Each row below holds a small network's activations on one input, seen along a few directions.
Each table varies a few parts of the input and shows all the possible inputs, shuffled.
A made-up example of a description, with smaller parts first: one of 5 places around a ring, together with either a single point or (one of 2 separate values, together with one of 4 places along a line) or one of 11 places around a ring.
Shared parts are said once, and a part with two or three values counts as separate values.

A family of inputs:
row 1: -1.09	6.07	0.33	-0.50	4.09	2.95	-0.79	-0.78	-2.86	0.85	2.00	-2.13	1.73	-2.95	-3.58
row 2: -0.19	5.83	1.94	-3.66	1.33	-0.65	1.94	0.56	-1.48	0.39	-2.54	-3.91	-0.91	-3.75	2.95
row 3: -2.17	-3.20	0.95	4.85	-2.48	-0.84	-1.49	-0.70	1.45	1.78	-0.43	-2.20	0.27	1.48	1.99
row 4: -2.48	-1.37	0.28	0.40	-3.14	-0.93	-1.86	1.36	3.98	-2.78	-2.89	-1.96	0.62	-0.58	4.04
row 5: 1.17	3.91	1.23	-2.17	-4.33	-1.72	4.41	-3.84	-5.69	5.46	0.36	-0.77	-0.28	-4.66	-3.00
row 6: -0.19	6.38	-1.33	-4.05	-2.17	1.47	1.28	-2.90	-4.30	1.86	2.34	0.96	2.59	-5.31	-7.51
row 7: 0.66	4.99	0.44	-6.68	-5.12	-1.73	3.66	-1.65	-3.62	0.68	-1.99	-0.77	-0.06	-7.02	-0.69
row 8: -1.61	-4.97	0.57	-1.50	-2.76	1.45	-1.86	-1.60	6.62	-5.01	2.50	-3.99	-1.79	3.34	5.60
row 9: 2.76	-4.40	-1.46	-2.21	5.49	1.12	3.28	6.94	-0.26	-1.62	0.40	9.67	0.08	2.57	-7.19
row 10: -0.20	3.63	2.62	1.44	1.84	-0.17	2.78	-1.57	-4.36	4.56	-0.42	-3.64	-1.33	-1.93	1.05
row 11: 0.87	2.75	-1.19	1.71	-0.07	-2.41	-3.87	-0.31	0.95	-1.48	-4.35	-0.30	0.33	-0.07	6.17
row 12: -1.59	-6.90	0.99	2.66	-2.19	1.57	-1.33	-3.52	4.03	-0.41	4.68	-4.03	-2.24	5.52	3.65
row 13: -3.35	-0.88	-2.02	3.25	-0.50	2.20	-4.52	0.34	2.60	-1.85	2.10	-0.34	3.03	0.46	-2.28
row 14: 4.53	-6.90	1.04	-0.02	3.13	-1.99	6.80	6.37	-1.89	1.90	-2.06	7.61	-3.34	3.63	-2.86
row 15: 1.42	1.08	-0.38	6.68	0.61	-1.99	-3.13	-2.47	-1.39	3.16	-2.19	-0.39	0.05	1.57	4.05
row 16: 3.90	-5.28	0.59	-5.57	3.24	-3.30	5.49	8.20	0.59	-3.16	-4.34	7.48	-3.04	2.10	-1.00
row 17: 0.22	3.83	-2.62	4.12	3.30	0.51	-6.55	-1.99	0.40	-0.29	-0.38	0.97	3.64	1.14	-0.87
row 18: -2.66	-4.57	-1.97	1.24	-0.27	4.48	-4.25	-2.44	5.24	-4.06	7.23	-2.25	0.64	4.46	-0.52
Question: Changing only one part turns row 4 into row 3. The same change can be made to row 11. Which row results?
Answer: row 15
Question: Describe the family of inputs behind these rows.
Answer: one of 3 separate values, together with either a single point or one of 5 places along a line
Question: Which other rows does row 13 become when the place on the line of 5 takes its other values? List them by row number.
Answer: row 1, row 6, row 17, row 18

A family of inputs:
row 19: -0.85	0.49	-2.32	2.88	0.78	0.02	-3.16	0.30	-0.03	-0.71	-0.49	0.45	1.84	0.16	-0.75
row 20: -1.95	0.63	1.18	1.93	-3.72	-0.14	-0.08	-2.24	0.73	1.38	0.01	-3.56	-0.70	-1.05	3.34
row 21: 0.49	-1.65	1.84	-2.02	1.48	0.92	0.81	3.39	-0.26	-2.02	1.92	0.85	-0.70	-0.22	-0.72
row 22: 1.74	-2.29	-1.46	-0.74	1.05	-2.46	1.66	1.46	0.21	-0.80	-4.17	3.13	-1.01	0.84	1.47
row 23: -1.11	1.13	-0.31	2.52	3.05	1.55	-2.15	0.84	-0.42	0.31	1.19	-0.56	0.65	0.72	0.03
row 24: 0.83	-0.32	0.46	0.56	-1.47	0.19	-1.47	-3.54	-0.42	0.77	3.17	-1.14	0.22	0.95	0.10
row 25: 1.95	-3.53	-0.22	0.41	0.47	-1.72	3.42	0.95	-0.99	1.36	-2.63	2.12	-1.94	1.59	0.90
row 26: -0.80	-1.42	-0.36	0.72	-0.88	1.23	1.61	-0.41	1.65	0.95	0.78	0.83	-0.13	1.32	-2.76
row 27: 1.76	8.62	0.98	-4.57	0.55	-1.46	4.48	-1.25	-7.30	4.50	-2.99	1.10	1.75	-7.39	-4.69
row 28: -0.29	0.24	-0.18	-0.42	-0.84	0.90	-0.72	0.69	2.97	-0.99	0.03	2.42	1.39	0.78	-1.86
row 29: 0.21	0.73	-2.16	-0.79	-0.90	0.03	-2.48	-3.27	0.44	-1.39	0.77	-0.57	1.16	0.55	0.73
row 30: 0.39	-2.16	-0.07	-1.87	-0.84	-0.21	-0.40	2.81	0.27	-2.52	0.44	2.53	0.32	-0.96	-1.09
row 31: 0.30	1.53	-0.62	-0.93	1.22	1.07	-1.48	-2.42	0.27	-0.62	2.55	-2.21	-0.66	1.17	1.01
row 32: -1.56	1.42	-0.25	0.72	-3.19	-0.98	-2.04	-1.61	1.66	-0.97	-2.13	-3.58	0.37	-1.48	3.31
row 33: 2.68	-1.25	1.65	-0.65	2.76	-1.55	2.11	2.81	-0.07	-0.39	-1.89	1.51	-2.30	1.80	1.55
row 34: -1.01	0.54	0.37	-0.75	1.75	2.24	1.08	0.81	2.31	-0.36	0.86	0.62	-0.06	1.45	-1.40
row 35: -0.24	-0.62	0.36	4.14	0.22	0.24	-2.26	0.00	-0.92	1.47	1.79	-0.13	0.85	0.58	-1.44
row 36: -2.28	1.47	1.23	-0.33	-0.33	-0.55	-0.98	-1.16	0.97	0.37	-0.58	-5.25	-0.08	-0.54	3.81
row 37: -0.24	-3.56	-0.13	-0.82	-1.15	0.69	2.06	1.84	-1.08	-0.33	1.37	1.44	-0.99	-0.27	-1.53
Question: Describe the family of inputs behind these rows.
Answer: either a single point or (one of 3 separate values, together with one of 6 places along a line)

A family of inputs:
row 38: 0.52	-2.84	0.72	-3.63	-1.47	-2.73	3.00	2.64	0.53	-1.07	-2.57	1.13	-1.91	0.42	2.51
row 39: 4.16	4.63	-0.57	-0.17	2.95	-0.44	1.93	0.16	-6.00	3.66	-0.42	4.88	0.65	-2.06	-5.83
row 40: 0.40	-3.38	0.16	5.42	1.19	0.64	-2.92	-0.91	2.16	-0.77	-0.15	-1.26	-1.43	3.48	5.42
row 41: -0.20	0.54	0.38	1.57	0.30	-2.67	-0.03	1.82	-2.22	0.91	-4.10	-0.08	-0.48	-1.51	3.99
row 42: -4.09	-7.74	-2.00	2.70	0.80	3.69	-2.88	2.26	4.36	-4.21	4.27	0.79	0.72	4.16	-0.62
row 43: 1.08	4.89	1.79	-2.10	-2.54	-0.65	3.25	-3.65	-2.91	3.77	-0.75	-2.25	-0.26	-3.72	-1.26
row 44: -0.09	-0.73	1.31	-4.13	1.40	-1.19	6.06	3.25	-2.70	1.15	-2.46	2.16	-0.70	-2.14	-2.35
row 45: -0.82	-6.04	0.33	-0.29	0.18	0.48	-0.56	2.48	4.47	-3.64	1.25	-0.60	-2.14	4.20	3.58
row 46: 3.49	1.49	-0.27	-5.18	1.80	-0.01	4.44	2.84	-3.30	0.20	0.38	5.78	-0.07	-2.18	-7.57
row 47: -0.17	2.06	0.91	-0.99	-4.18	-1.03	0.84	-4.56	-1.11	1.37	-1.18	-3.54	-0.73	-2.46	3.81
row 48: 2.34	4.14	1.24	-0.52	1.63	-3.55	2.10	2.06	-2.51	3.45	-4.12	1.42	-0.04	-1.23	-1.05
row 49: -5.30	-1.77	-1.90	3.87	-1.17	3.97	-6.17	-2.97	3.91	-2.55	5.22	-4.23	2.74	1.55	0.32
row 50: -1.47	-0.25	0.60	1.51	-2.16	1.48	-3.66	-3.41	4.29	-2.46	1.61	-5.21	-0.12	0.83	4.63
row 51: 1.68	8.21	-0.62	-4.55	-0.16	0.33	1.23	-2.38	-3.70	2.40	1.04	0.82	1.95	-4.15	-6.39
row 52: -1.50	-3.21	-2.10	6.48	1.42	1.69	-6.63	0.35	4.71	-2.21	1.97	0.20	1.83	4.80	0.82
Question: Describe the family of inputs behind these rows.
Answer: one of 3 separate values, together with one of 5 places along a line
Question: Changing only the place on the line of 5 turns row 38 into row 46. The same change can be made to row 47. Which row results?
Answer: row 51
Question: Which other rows does row 45 become when the choice among 3 separate values takes its other values? List them by row number.
Answer: row 40, row 50
Question: Which other rows does row 44 become when the choice among 3 separate values takes its other values? List them by row number.
Answer: row 43, row 48
